Each row below holds a small network's activations on one record, seen along a few directions.
Each row is followed by the record's values for the fields BEV, BUZA, SAL, DUMU, FONI.
Not every record has every field; a missing one is left out.
The largest differences between rows may come from other fields.
(in the rows, 500 means zero)
Random noise pushes rows far along 9 fixed directions. That doesn't count. These rows show it; they differ only by the noise:
[279 540 345 638 595 417 666 247 509 614 759 275 648 343 504 564 555 355
 480 693 274 376 546 541 592 665 335]
[590 648 656 552 492 481 282 570 488 620 188 603 488 637 431 449 574 345
 486 465 557 533 624 589 415 466 532]
[519 486 554 538 373 522 362 443 447 546 370 394 576 472 654 553 415 394
 527 476 454 530 504 642 601 649 511]
[343 692 490 577 529 485 408 628 581 481 688 610 450 538 411 465 456 566
 337 521 562 614 382 719 553 429 659]
[406 654 597 560 457 634 333 404 457 444 448 577 739 370 595 429 443 501
 354 531 499 682 495 438 651 371 765]
[506 545 514 537 445 484 437 713 487 496 550 527 399 677 507 466 473 496
 493 501 536 565 425 616 502 444 483]
[633 421 479 727 577 436 564 615 490 446 478 390 598 711 656 465 647 301
 579 790 422 260 435 361 528 549 261]
[487 512 497 384 531 390 690 597 442 555 536 554 498 494 360 443 733 440
 534 512 513 523 559 428 410 359 301]
[391 733 497 611 522 553 467 474 388 637 484 539 569 456 401 446 570 503
 436 435 436 646 639 498 540 419 511]
[561 491 593 497 363 591 364 613 391 438 415 507 548 563 692 443 443 468
 520 506 526 598 449 464 585 423 548]
[510 367 437 594 460 395 651 331 622 525 407 306 801 511 430 640 452 407
 474 503 341 579 495 570 591 654 508]

[485 441 529 318 504 287 683 508 603 454 455 577 457 528 411 611 617 482
 495 449 526 433 480 685 400 623 446] | BEV is zode, BUZA is movol
[497 543 370 585 625 265 766 757 675 477 655 629 395 567 173 608 634 683
 407 376 630 500 318 842 484 659 415] | BEV is zode, BUZA is medat
[526 675 579 477 528 520 498 651 367 552 395 688 418 593 388 387 653 553
 506 411 563 568 635 368 391 320 451] | BEV is zode, BUZA is medat
[402 631 500 292 427 649 428 684 292 463 735 690 279 301 534 353 489 774
 454 309 650 672 436 490 524 298 562] | BEV is podeb, BUZA is delan
[641 509 530 573 470 541 461 591 485 418 272 610 660 440 504 554 510 684
 394 291 594 631 398 603 610 611 683] | BEV is gabu, BUZA is delan
[451 532 408 731 510 615 468 375 521 540 507 355 666 655 488 520 298 540
 437 516 307 619 562 423 559 543 666] | BEV is vema, BUZA is delan
[481 717 453 716 569 575 383 466 282 690 427 455 372 546 560 490 536 497
 547 430 388 391 676 553 492 720 368] | BEV is zode, BUZA is delan
[479 449 422 301 445 457 675 646 450 546 625 551 358 553 310 467 539 619
 539 334 523 658 505 489 370 357 427] | BEV is feva, BUZA is delan
[602 438 540 508 553 414 598 554 525 477 351 507 473 562 487 566 643 457
 561 482 525 365 541 505 466 628 387] | BEV is vema, BUZA is delan
[350 520 516 455 460 475 420 213 582 553 554 431 651 134 536 623 395 462
 408 471 505 491 478 754 632 712 647] | BEV is gabu, BUZA is medat
[546 374 567 209 321 373 473 627 476 592 436 506 244 477 484 587 490 467
 602 291 616 520 522 779 391 600 354] | BEV is gabu, BUZA is medat
[398 673 447 532 472 589 558 408 283 627 466 512 489 332 419 562 512 712
 500 174 408 693 704 510 579 580 494] | BEV is zode, BUZA is delan
[492 506 456 492 510 546 592 612 397 446 572 580 454 327 477 523 570 745
 504 321 589 570 478 531 606 521 464] | BEV is vema, BUZA is nerod, SAL is tiri, DUMU is gev, FONI is sim
[568 382 419 671 522 521 457 499 560 402 510 416 549 518 579 585 383 624
 498 440 494 443 374 586 592 675 563] | BEV is feva, BUZA is nerod, SAL is tiri, DUMU is gev, FONI is sim
[390 639 457 561 499 665 551 398 300 534 541 499 644 277 544 451 534 595
 481 395 409 666 613 283 602 414 516] | BEV is feva, BUZA is tapem
[506 346 503 455 505 524 514 339 588 449 506 408 639 443 489 490 385 479
 496 583 426 505 470 358 494 426 598] | BEV is podeb, BUZA is nerod, SAL is tiri, DUMU is saz, FONI is sim
[403 766 487 802 697 592 498 439 435 459 553 595 663 356 518 465 688 573
 356 587 448 470 588 304 651 425 549] | BEV is gabu, BUZA is tapem
[475 669 526 448 561 421 401 437 456 661 360 589 411 391 409 464 630 358
 430 548 566 396 561 695 389 667 496] | BEV is zode, BUZA is nerod, SAL is zunag, DUMU is saz, FONI is vafem
[465 564 421 553 527 591 568 677 473 379 692 584 486 522 436 440 501 714
 427 444 546 661 385 388 540 307 593] | BEV is feva, BUZA is tapem
[403 488 611 361 439 610 292 380 457 451 566 485 510 410 741 410 361 333
 480 714 475 483 483 438 499 461 651] | BEV is vema, BUZA is tapem
[478 744 468 663 622 410 358 530 626 724 419 551 402 639 238 507 532 373
 418 502 498 462 513 832 359 675 555] | BEV is feva, BUZA is tapem
[442 451 580 344 513 450 431 289 559 564 478 442 406 415 542 531 478 344
 553 506 459 353 617 573 447 593 451] | BEV is podeb, BUZA is movol
[685 562 539 503 387 664 385 636 292 587 219 577 503 546 522 429 506 584
 560 311 555 651 573 385 519 416 478] | BEV is podeb, BUZA is nerod, SAL is tiri, DUMU is saz, FONI is vafem
[598 511 466 613 560 492 553 774 509 449 513 571 432 621 434 443 600 593
 531 563 586 465 369 522 472 435 413] | BEV is vema, BUZA is nerod, SAL is tiri, DUMU is saz, FONI is sim
[457 446 378 512 444 484 764 499 401 543 572 399 489 442 511 606 561 603
 575 372 400 531 581 565 597 636 271] | BEV is vema, BUZA is movol
[515 648 485 685 737 458 698 336 443 484 372 585 778 296 548 497 895 431
 458 691 466 239 576 259 565 598 333] | BEV is zode, BUZA is nerod, SAL is tiri, DUMU is saz, FONI is vafem
[521 465 538 677 684 473 462 254 576 433 476 431 667 411 665 532 569 286
 502 807 420 179 603 301 559 515 463] | BEV is gabu, BUZA is nerod, SAL is zunag, DUMU is gev, FONI is sim
[551 379 423 311 440 391 642 463 443 672 382 408 426 358 354 620 532 541
 619 205 480 543 636 659 410 657 297] | BEV is gabu, BUZA is nerod, SAL is tiri, DUMU is saz, FONI is sim
[693 364 466 641 372 604 459 482 317 517 266 350 621 447 719 569 467 563
 668 347 452 518 520 459 680 684 378] | BEV is feva, BUZA is nerod, SAL is tiri, DUMU is gev, FONI is sim
[337 642 490 614 663 434 335 329 679 626 675 439 358 503 446 505 446 321
 474 700 443 227 573 661 448 581 463] | BEV is podeb, BUZA is movol
[571 414 624 389 547 402 424 586 650 453 477 520 378 802 527 459 528 276
 511 719 529 338 479 421 287 384 507] | BEV is gabu, BUZA is tapem
[499 609 416 725 643 353 549 569 735 560 538 533 492 698 163 593 526 557
 347 454 486 545 476 744 422 560 573] | BEV is gabu, BUZA is tapem
[701 464 600 514 399 549 345 734 451 457 284 600 406 654 575 470 520 482
 635 402 620 490 522 475 497 388 433] | BEV is feva, BUZA is movol
[397 577 410 752 647 514 477 324 586 541 624 404 525 481 475 550 421 547
 443 561 366 394 540 513 586 609 555] | BEV is podeb, BUZA is nerod, SAL is tiri, DUMU is gev, FONI is sim
[383 670 592 507 485 623 246 432 377 559 547 528 388 554 647 383 406 395
 510 616 466 455 636 380 450 386 551] | BEV is zode, BUZA is medat
[297 625 461 521 466 512 504 575 669 435 763 539 428 651 403 496 307 583
 363 557 482 665 450 633 545 340 734] | BEV is vema, BUZA is movol
[654 451 419 724 568 397 495 726 643 393 491 477 449 598 531 536 520 508
 484 593 604 303 287 656 568 671 413] | BEV is podeb, BUZA is nerod, SAL is zunag, DUMU is saz, FONI is vafem
[410 440 495 269 541 308 712 612 606 468 691 548 327 623 347 512 581 468
 514 548 534 469 426 580 318 447 388] | BEV is zode, BUZA is tapem
[576 650 615 639 536 628 224 548 511 489 289 634 536 594 581 411 438 486
 418 529 591 490 482 460 522 439 674] | BEV is podeb, BUZA is nerod, SAL is tiri, DUMU is saz, FONI is vafem
[563 366 466 507 503 521 495 437 573 545 468 391 514 667 363 507 317 520
 486 456 425 582 511 418 410 472 617] | BEV is podeb, BUZA is nerod, SAL is tiri, DUMU is gev, FONI is vafem
[327 624 501 448 523 527 403 405 477 561 621 548 434 396 481 453 508 466
 458 529 496 494 571 516 469 432 526] | BEV is feva, BUZA is medat

Here are new rows. What are their fields?
[568 570 497 540 501 605 484 342 313 629 310 466 682 344 516 373 615 385
 502 575 424 512 656 226 503 430 452] | BEV is podeb, BUZA is nerod, SAL is zunag, DUMU is saz, FONI is vafem
[528 335 555 165 434 421 606 735 516 449 602 574 196 690 423 454 526 496
 652 469 588 509 569 448 292 226 313] | BEV is vema, BUZA is movol
[469 574 506 536 578 452 508 329 494 548 423 477 557 230 461 563 639 441
 472 473 484 390 599 559 567 656 418] | BEV is podeb, BUZA is tapem
[286 725 404 808 634 558 319 334 576 639 696 402 421 592 447 518 345 448
 420 615 324 423 600 582 513 581 605] | BEV is feva, BUZA is delan
[409 456 580 250 373 464 375 552 483 510 624 493 261 416 656 511 468 391
 583 541 594 439 482 681 473 559 408] | BEV is vema, BUZA is tapem
[460 486 608 284 377 492 344 426 614 502 443 520 452 469 491 534 396 396
 481 472 560 575 487 636 439 467 670] | BEV is feva, BUZA is tapem
[452 453 522 382 434 498 504 410 525 590 444 412 546 622 464 525 385 377
 483 492 382 605 545 514 409 514 578] | BEV is gabu, BUZA is tapem
[396 685 470 491 484 621 552 536 271 573 670 596 452 248 468 395 603 671
 513 346 533 627 617 365 583 324 403] | BEV is podeb, BUZA is medat
[551 457 433 508 627 445 486 668 540 526 622 552 251 602 368 454 531 602
 515 469 569 378 452 558 360 506 389] | BEV is podeb, BUZA is nerod, SAL is tiri, DUMU is gev, FONI is sim
[489 391 443 393 430 535 558 619 565 512 604 472 416 813 294 458 295 552
 486 437 449 762 445 429 332 278 628] | BEV is feva, BUZA is tapem
[668 271 487 409 402 362 567 656 727 370 438 473 548 597 477 615 397 538
 464 443 586 545 199 769 506 696 580] | BEV is podeb, BUZA is tapem
[505 396 467 344 490 400 660 571 647 380 575 547 481 447 337 573 524 670
 463 327 598 633 421 554 509 411 523] | BEV is podeb, BUZA is tapem
[630 337 484 445 413 462 609 616 557 476 382 461 549 700 349 503 472 522
 563 427 531 651 488 356 404 313 486] | BEV is feva, BUZA is nerod, SAL is tiri, DUMU is saz, FONI is vafem
[501 399 397 482 589 349 721 497 586 357 682 458 563 230 510 585 673 594
 486 523 580 339 325 601 625 639 335] | BEV is podeb, BUZA is tapem
[480 575 494 511 491 482 484 355 525 621 341 514 578 347 321 583 507 586
 437 256 487 619 622 622 523 609 550] | BEV is podeb, BUZA is medat
[713 599 588 824 511 650 230 551 433 409 253 508 679 468 819 469 512 423
 466 653 552 324 349 509 701 710 554] | BEV is podeb, BUZA is tapem
[422 572 457 536 520 543 530 360 462 564 571 433 605 409 542 451 503 416
 483 610 373 506 538 391 527 481 485] | BEV is podeb, BUZA is tapem
[494 670 575 577 542 468 371 775 581 486 567 685 256 857 367 415 461 514
 464 524 613 552 525 525 371 265 568] | BEV is zode, BUZA is medat
[317 650 410 697 561 550 464 289 582 528 672 425 607 463 481 507 393 484
 372 598 375 546 519 536 553 521 651] | BEV is feva, BUZA is tapem
[312 809 485 677 537 657 405 515 420 633 574 574 418 599 329 430 440 611
 417 419 420 759 671 476 494 303 616] | BEV is vema, BUZA is tapem
